A small network was shown many inputs. Here are its activations along a few directions, one row for each input.
In each table, some parts of the input vary, and every possible input appears once, in random order.
Descriptions start from the smaller parts, as in this example, which fits no table here: line(6) and (point or ring(11) or (values(3) and ring(8))).
Shared parts are said once, and a part with two or three values counts as separate values.

Other details of the inputs shift rows strongly along two fixed directions, in all tables alike. That doesn't count.

A family of inputs:
R1: [  2 -24  -5 -30  18  -1  11  20 -42 -38 -29   5]
R2: [-29  14 -37 -29   1   1   2 -30  18  26  25  -2]
R3: [ 15  25  22  31  -6   3 -29   5   9  12  29  -6]
R4: [ -7  30 -17   2 -17  10   3 -15  10  13  13  -3]
R5: [  8  24   9  12  14   3 -17  23  27  -2  -6  -4]
R6: [-23  -7 -16  -6 -27   7   6 -56  46   8  11  -5]
R7: [  0 -62  -1 -18  32   1  51  22 -73 -43 -41  13]
R8: [ 15 -46  15   1  14   9  31  29 -64 -39 -25  20]
R9: [  1  49 -23 -17 -25  10 -30 -47  40  43  75  -7]
R10: [-60 -31 -74 -54 -11   5  83 -68 -21  56  29  10]
R11: [ -2  29  20  25  16  -4 -24   3  25  22  11  -1]
R12: [  1  -9  -6 -16 -12   2  16 -15 -24  12  18  10]
R13: [  8  35  25  14  17 -28 -62  23  36   8   2  -7]
R14: [-47 -40 -73 -24 -15  29 111 -56 -48  33  17  13]
R15: [ 37   2  26   9   8   2 -28  44  -4 -34   0  -1]
R16: [ 26 -31  32  20  11  -5  16  68 -59 -62 -85  13]
R17: [ 10  64  18   7   4 -29 -72 -26  57  49  64 -23]
R18: [ 25  13  29  13  -6   8 -32  38 -15 -34 -22  -3]
R19: [-10 -10 -52 -36 -22  16  35 -48 -15  36  38  10]
R20: [ -9 -59 -17 -22  -9  19  75   6 -81 -21 -41  16]
R21: [  8  42  -7  21 -11   4 -14   2  36  18  30 -14]
R22: [ 21 -10  46  10  29   1 -14  69 -32 -64 -84  14]
R23: [  7  -1  29  22   2  -7   8  30 -28 -18 -37   7]
R24: [-11  26 -14  -5   8 -10 -22   1  43  20  31 -11]
R25: [ 18  24  63  41  36 -32 -67  55  19 -21 -14  -3]
R26: [-17  -2   8  22 -15  -3 -10 -48  55  21  30  -5]
R27: [ -1  36  -1   6   2  -5 -28  -9  34  35  10  -4]
R28: [ 29  35  22   8  19 -17 -60  26  37  -7  26 -21]
R29: [ 23   5  17  14  -9   1 -23  26 -13 -11 -15  -3]
R30: [ -1  45 -32   2 -29  17 -16 -34  47  50  75 -20]
R31: [ -2 -11  38  24 -10 -20 -27  -8  35  -9 -17  -7]
R32: [  7 -23 -12 -24  14  -9  12   5 -31 -12 -16   4]
R33: [  7 -36  26  16  -8 -12  -8   8  12 -36 -48   1]
R34: [  0 -56  11   6  -3   6  23  12   4 -51 -47  -1]
R35: [-50 -38 -67 -47  -9  25 101 -57 -40  43  -5  17]
Each input here is: line(5) and (point or ring(6)).
The inputs of R4 and R21 match in every part but the line(5) part. If R22 is changed in the same way as R4 into R21, which row does it become?
> R5
Which other rows agree with R14 in the line(5) part? List them by row number.
> R3, R7, R8, R11, R25, R26
Which other rows does R16 become when the ring(6) part takes its other values? List them by row number.
> R13, R19, R27, R29, R32
Which other rows agree with R23 in the line(5) part? List them by row number.
> R10, R12, R17, R20, R31, R35

A family of inputs:
R36: [ 39 -13   2 -16 -21  14  18  34 -71 -33 -20   7]
R37: [-59 -25 -65 -55 -25  -1  29 -89  46  36  24  -7]
R38: [-48   4 -74 -17  -9   6  64 -49  19  61  50 -10]
R39: [-35   3 -82 -64   7  19  34 -53  10  49  62   3]
R40: [  1 -28 -30   4 -28  24  48  -4 -21 -18  20  -8]
R41: [ 18 113  25  23 -16 -12 -87  -7  36  56  64 -14]
R42: [  4  54  36  36  17 -41 -72 -21  68  69  59 -18]
R43: [ 14 -57   6 -10  44  10  51  82 -86 -53 -91  28]
R44: [ 20 -68   0   0 -13  36  56  15 -47 -62 -58  13]
R45: [  60   43   76    6   49  -43 -112  101  -14  -63  -42   -6]
R46: [-10 -70  25   5  17   2  59  13 -88 -39 -54  28]
R47: [-56 -16 -60 -26 -32  -2  50 -80  42  65  11  -3]
R48: [ 27  31  57  42  29 -19 -58  44  51 -14 -37  -7]
R49: [ 34  41  40  41 -23 -15 -69 -29  57  35  80 -15]
R50: [-27  -7 -22   8  -9  16  53  -6 -24  -4   4   3]
R51: [ 41  10  16  14 -13  21 -21  35  -8 -19  13   1]
R52: [-21 -14 -13   2  -8  27  48 -27 -10  -3 -21  14]
R53: [ 30   8  79  23  50 -48 -94  44  24 -34  -7  -8]
R54: [-28 -25 -58 -16 -71  26  45 -90  32  39  37  -6]
R55: [ -3 -74   9 -19  45  -7  41  74 -68 -98 -80   6]
R56: [ 12  93  20  33  -7   7 -71   0  54  49  63  -7]
R57: [ 13  28  77  59 -13 -23 -72  30  42 -29 -47  -1]
R58: [-20 -32 -28 -39  19  10  29 -23   9 -17 -19   3]
R59: [ -5   2 -36 -34  10  -4  32   5 -52  27 -11   6]
What do these inputs look like to the network?
> line(4) and (point or line(5))
The inputs of R43 and R56 match in every part but the line(4) part. If R38 is changed in the same way as R43 into R56, which row does it become?
> R50
Which other rows does R49 become when the line(4) part takes its other values? List them by row number.
> R42, R46, R53
Which other rows does R58 become when the line(5) part takes its other values? List them by row number.
> R37, R39, R45, R55

A family of inputs:
R60: [-27 -13  -3  -8   6 -16   4 -22  12  24  -3   4]
R61: [ 27  46  32  11   5  -3 -71  27  20  -9  24 -12]
R62: [ -2 -49 -22 -22  19  16  59  43 -90 -46 -68  12]
R63: [ 44  53  57  59 -21   2 -57  36  10  -5  18   0]
R64: [  5  36  -5   1  18  -4 -15   3  10  26  32  -4]
R65: [ 23 -48  60  42  -6  10  21  50 -40 -73 -78  12]
R66: [-48  -9 -52 -26 -16   7  51 -55  19  32  18   1]
R67: [-51 -27 -77 -46 -29  23  65 -97  18  39  47   3]
R68: [ -4  20 -12 -17  17 -12   4 -15 -13  34  29   9]
R69: [ 20 -57  -1 -20  13   4  41  41 -76 -59 -41   9]
R70: [ -8  17  14  18  13 -16 -36  -2  46  18   3  -8]
R71: [  8  34  29  19  -7 -10 -58   2  64  11   5 -13]
R72: [ 12  -9  25  14  -5 -19 -28   4  32 -17   0 -13]
R73: [  1   6 -43 -25  -9  19  21 -15 -12  23  14   0]
The inputs of R63 and R65 match in every part but one. If R69 is changed in the same way as R63 into R65, which row does it become?
> R72
What do these inputs look like to the network?
> values(2) and (point or line(6))
Which other rows does R61 become when the line(6) part takes its other values? List them by row number.
> R62, R64, R68, R69, R73
Which other rows does R73 become when the values(2) part takes its other values? List them by row number.
> R71
